A small network was shown many inputs. Here are its activations along a few directions, one row for each input.
In each table, some parts of the input vary, and every possible input appears once, in random order.
Descriptions start from the smaller parts, as in this example, which fits no table here: one of 5 places around a ring, together with either a single point or one of 11 places along a line or (one of 2 separate values, together with one of 6 places along a line).
Shared parts are said once, and a part with two or three values counts as separate values.
In the rows, 128 means zero.

Rows:
x1: [151 129 149 165 149 145 106 148 138 112 108 185]
x2: [124  62  97  84  96 116 154 120 115 159 130  98]
x3: [129 182 174 150 158 161 102 135 133  92 122 175]
x4: [143 147 159 161 152 150 105 143 136 106 111 182]
x5: [165 174  87 226 150  81 100 163 180 120 142 136]
x6: [114  79 108  82  99 119 155 112 111 154 130  93]
x7: [125 148  60 145 101  58 143 121 150 165 166  34]
x8: [105  97 119  79 102 123 155 105 106 147 132  89]
x9: [160 111 138 168 147 141 106 154 141 118 107 187]
x10: [ 97 116 128  75 106 129 154 100 103 140 135  85]
x11: [135 165 167 156 155 155 104 138 134  99 116 178]
x12: [170  95 127 168 146 138 106 160 144 123 107 190]
x13: [ 84 153 144  64 118 141 151  95  99 124 146  78]
x14: [ 90 135 136  70 112 135 153  97 100 133 140  82]
Question: Describe the family of inputs behind these rows.
Answer: one of 2 separate values, together with either a single point or one of 6 places along a line
Question: A walk changes only the place on the line of 6. It starts at x12 and steps to x9. List the rest of the walk in order.
Answer: x1, x4, x11, x3

Rows:
x15: [115 137 185 108 140 170 120 128 118 104 120 174]
x16: [119 131 161  84 151 180 117 143 122  92 140 167]
x17: [131 167 139 189 119 109 109 123 149 131 116 139]
x18: [101 144 115  75 108 113 153  94 106 167 150  31]
x19: [137 173 139 154 157 129 115 134 129 113 131 129]
x20: [144 162 109 153 135 122 111 143 155 111 150 132]
x21: [145 159  98 141 141 127 109 150 156 106 159 130]
x22: [165 103 106 173 139 106 117 154 151 136 121 144]
x23: [153 131 103 171 126 107 116 152 156 132 130 144]
x24: [ 67 111 152  53 112 142 170  96  95 108 129 108]
x25: [143 133 122 195 116  99 114 140 152 146 108 147]
x26: [167 101  96 160 145 111 116 160 153 130 132 142]
x27: [137 103 143  86 152 187 121 139 109 101 121 174]
x28: [ 82 110 158  25  87 147 156  90  93 154 138  71]
x29: [118 103  83  94  78  90 150 112 125 185 155  50]
x30: [102  84 142  29  86 152 155  89  78 160 121  83]
x31: [ 88  83 134  56 113 149 169  93  79 115 111 119]
x32: [105 134  97  86  83 101 148  96 125 171 160  38]
x33: [125 111 185 131 130 168 121 110 101 127  78 186]
x34: [105 140 204 131 130 159 116 114 115 119  96 179]
x35: [140 170 128 142 162 134 115 141 131 107 141 126]
x36: [127 176 159 178 146 119 112 121 126 127 109 134]
x37: [106 105  71 123 101  80 162 120 131 142 145  84]
x38: [168  99  86 148 151 115 114 166 155 125 141 139]
x39: [110 139 195 120 135 165 119 121 117 111 108 177]
x40: [118 134 173  96 146 176 119 136 120  97 131 170]
x41: [135 108 166 109 140 178 124 124 105 112 101 181]
x42: [118  77  74 125 112  78 163 121 124 145 137  82]
x43: [141 167 117 130 168 139 113 148 133 102 150 124]
x44: [160 105 116 185 133 102 117 148 149 143 110 146]
x45: [156 129  93 159 132 111 115 159 158 127 140 142]
x46: [ 92 138  86 115 105  91 160 103 130 126 151  73]
x47: [ 89 148 105 104 133 104 166 101 108 121 141  65]
x48: [149 132 113 184 121 102 116 146 154 139 119 146]
x49: [136 166 129 178 124 113 111 130 151 124 128 137]
x50: [155 106 125 197 128  98 115 142 147 150  98 147]
x51: [137 106 154  97 146 183 123 132 107 106 111 178]
x52: [131 110 176 120 135 173 123 117 103 119  90 184]
x53: [157 126  83 146 139 115 113 165 160 122 149 140]
x54: [141 164 119 166 130 117 111 136 153 117 139 135]
x55: [132 175 149 166 151 124 114 127 128 119 120 131]
x56: [129  77  86  96  88  89 149 115 119 188 148  48]
Question: Describe the family of inputs behind these rows.
Answer: one of 6 places along a line, together with either one of 2 separate values or one of 5 places along a line
Question: Changing only the place on the line of 6 turns x30 into x32. The same change can be made to x51. Which row results?
Answer: x20
Question: Changing only the place on the line of 6 turns x37 into x46. The same change can be made to x23. Which row results?
Answer: x54
Question: Which other rows agree with x39 in the place on the line of 6? List them by row number.
Answer: x15, x16, x24, x28, x34, x40

Rows:
x57: [128 187 168 185 146 133 105 127 139 108 110 163]
x58: [158 100 148 180 130 134 107 145 139 134  90 194]
x59: [162  88  58 133 127  99 130 157 152 139 152 108]
x60: [ 99 160 151  65 144 169 134 117 109  92 153 121]
x61: [169  99  97 190 129  97 112 159 161 144 120 152]
x62: [111 172 189 119 151 171 115 116 112  98 116 159]
x63: [140  86 167 114 136 171 121 135 110 122  95 190]
x64: [132 177  79 137 140 101 125 141 151 119 174  80]
x65: [ 73 148 131  80  81 100 164  75 102 165 141  35]
x66: [ 99  60 106  79  74  98 173  89  97 181 118  63]
x67: [125  74 128  60 133 168 142 135 107 113 129 150]
x68: [139 187 116 195 145  96 110 142 158 120 139 122]
Question: Changing only one part turns x57 into x64. The same change can be made to x58. Which row results?
Answer: x59
Question: Describe the family of inputs behind these rows.
Answer: one of 2 separate values, together with one of 6 places around a ring
Question: Change only the choice among 2 separate values in x61. List by row number the other rows that result.
Answer: x68
Question: Change only the choice among 2 separate values in x66. List by row number the other rows that result.
Answer: x65

Rows:
x69: [113 142 177  89 146 178 125 120 102 104 118 157]
x70: [114  74 144 120  95 120 146 106 108 161  97 130]
x71: [131 162 106 184 107  71 125 124 154 161 133  83]
x72: [ 92 138 169  98 107 136 144  87  97 142 114 101]
x73: [104 106  96  20 123 151 156 116 106 123 173  67]
x74: [137  80 154 111 133 161 127 137 116 118 100 183]
x75: [ 87 138 166  97  91 123 147  78  97 158 115  83]
x76: [128  77 151 116 123 147 134 126 112 131  98 166]
x77: [121  75 148 119 110 133 141 116 110 145  97 148]
x78: [142 161 113 183 138  96 115 141 155 131 134 120]
x79: [156 161 121 177 160 126 100 158 159 106 141 156]
x80: [104 189 145 140 134 122 129 110 127 113 136 108]
x81: [ 94 189 138 141 102  97 137  91 127 142 136  71]
x82: [117 190 150 134 157 150 115 130 131  90 141 146]
x83: [121 144 179  84 153 192 116 132 106  95 121 174]
x84: [110 189 148 138 147 136 123 120 129 100 138 127]
x85: [169  97 117 165 144 134 108 157 146 121 112 180]
x86: [ 98 138 172  97 122 150 139  98  97 128 114 120]
x87: [127  47  74  40 110 135 162 135 115 140 157  95]
x88: [162 161 126 172 165 141  91 167 161  96 146 172]
x89: [157  64  39  92 122 105 147 158 137 140 167  93]
x90: [141  95 100 174  91  80 133 123 138 181 107 108]
x91: [149 161 117 180 151 110 108 150 157 117 137 138]
x92: [109  76 140 120  79 107 149  97 108 177  98 112]
x93: [143 127  42 102 140  95 136 159 151 120 191  68]
x94: [154  94 107 172 122 105 123 140 141 149 107 144]
x95: [162  95 112 169 134 119 117 148 143 134 109 163]
x96: [107 154  70  61 136 122 147 128 130 106 191  56]
x97: [124 190 153 129 164 165 107 141 134  82 145 162]
x98: [136 162 109 184 124  83 121 133 154 145 133 101]
x99: [ 98 189 142 141 118 109 134 100 126 127 135  89]
x100: [105 140 175  94 135 164 132 109  99 115 115 139]
x101: [147  94 103 174 107  92 129 131 139 164 106 126]
x102: [145  83 157 105 140 175 118 148 121 107 103 199]
x103: [177  99 121 159 150 149  99 165 149 110 117 195]
Question: Changing only one part turns x85 into x82. The same change can be made to x103. Which row results?
Answer: x97
Question: Describe the family of inputs behind these rows.
Answer: one of 5 places around a ring, together with either a single point or one of 6 places along a line
Question: Which other rows agree with x69 in the place on the ring of 5? List them by row number.
Answer: x72, x73, x75, x83, x86, x100
Question: A walk changes only the place on the ring of 5. It starts at x100 and steps to x76. List the rest of the walk in order.
Answer: x95, x91, x84

Rows:
x104: [138  73 151 126 125 147 130 127 112 135  92 171]
x105: [174 112  95 165 149 121 106 173 161 121 137 160]
x106: [153 102 146 122 148 171 108 152 130 107 117 193]
x107: [158  84  93 170 119  97 127 145 143 153 112 138]
x108: [125 168 156 120 161 170 113 138 126  80 133 170]
x109: [144 178 108 163 165 121 109 156 159  93 156 136]
x110: [110 105  63  61 101 100 163 114 121 148 172  38]
x111: [124 189 126 169 131 101 118 121 142 132 141  97]
x112: [ 89  94 118  20 109 147 167 103  89 135 153  73]
x113: [ 99 120 179 126 100 129 138  94 105 149  92 131]
x114: [119 133 120 171  93  81 136 109 137 167 115  97]
x115: [105 178 180 124 136 151 123 106 111 117 116 132]
Question: Describe the family of inputs behind these rows.
Answer: one of 2 separate values, together with either a single point or one of 5 places around a ring

Rows:
x116: [137 122 117 208  86  66 126 121 148 185  95 118]
x117: [138 183 175 118 177 188  99 146 125  74 133 186]
x118: [142 214 101 181 160 102 102 149 172 111 164 103]
x119: [164 104 120 101 169 186 111 170 136  76 139 202]
x120: [ 99 174 164  55 158 191 125 125 100  84 152 136]
x121: [184  55 103 191 136 116 111 173 150 143 102 191]
x122: [116 106  77  33 131 138 154 139 120 106 182  84]
x123: [141 126  38 102 130  94 137 146 150 121 192  62]
x124: [114 207  90 122 138 104 128 120 140 119 185  49]
x125: [165  37 135 124 137 163 125 150 119 132  91 205]
x126: [ 89  87 153  82  71 114 163  78  97 178 107  77]
x127: [126  95 110  34 150 187 138 149 111  85 153 149]
x128: [168 133  48 165 152  94 111 175 182 114 175 120]
x129: [129  28 126  57 119 165 151 127  96 139 103 149]
x130: [121  41  93  55  99 116 166 119 105 159 130  84]
x131: [170  72  59 187 116  71 126 160 159 168 126 127]
x132: [151 103 161 211 107 108 108 134 138 159  71 183]
x133: [ 61 177 173  91 106 127 157  74  96 133 133  75]
x134: [109 173 218 150 146 166 110 104 107 100  88 187]
x135: [ 89 186 129  56 138 145 143 115 110 106 180  72]
x136: [114 212 141 212 125  82 119 111 150 136 115 107]
x137: [ 86 202 132 155 104  85 145  81 123 146 136  54]
x138: [128 195 185 213 146 122 100 124 140 109  92 170]
x139: [ 71 163 209  90 127 171 136  82  85 111 107 137]
x140: [183 119  91 168 171 139  96 189 172  88 150 184]
x141: [ 97  72 188  83  91 159 144  85  87 157  81 141]
x142: [112 112 111 147  66  71 152  89 121 193 112  59]
x143: [158 200 145 183 179 144  86 164 161  85 140 166]
x144: [132  81 195 146 109 155 118 109 108 148  65 196]
x145: [145  63  52 123  96  72 152 129 131 174 141  66]
Question: Changing only one part turns x141 into x129. The same change can be made to x116. Which row results?
Answer: x131
Question: Describe the family of inputs behind these rows.
Answer: one of 5 places around a ring, together with one of 6 places around a ring
Question: Change only the place on the ring of 6 in x138. List by row number the other rows that result.
Answer: x133, x134, x136, x137, x139
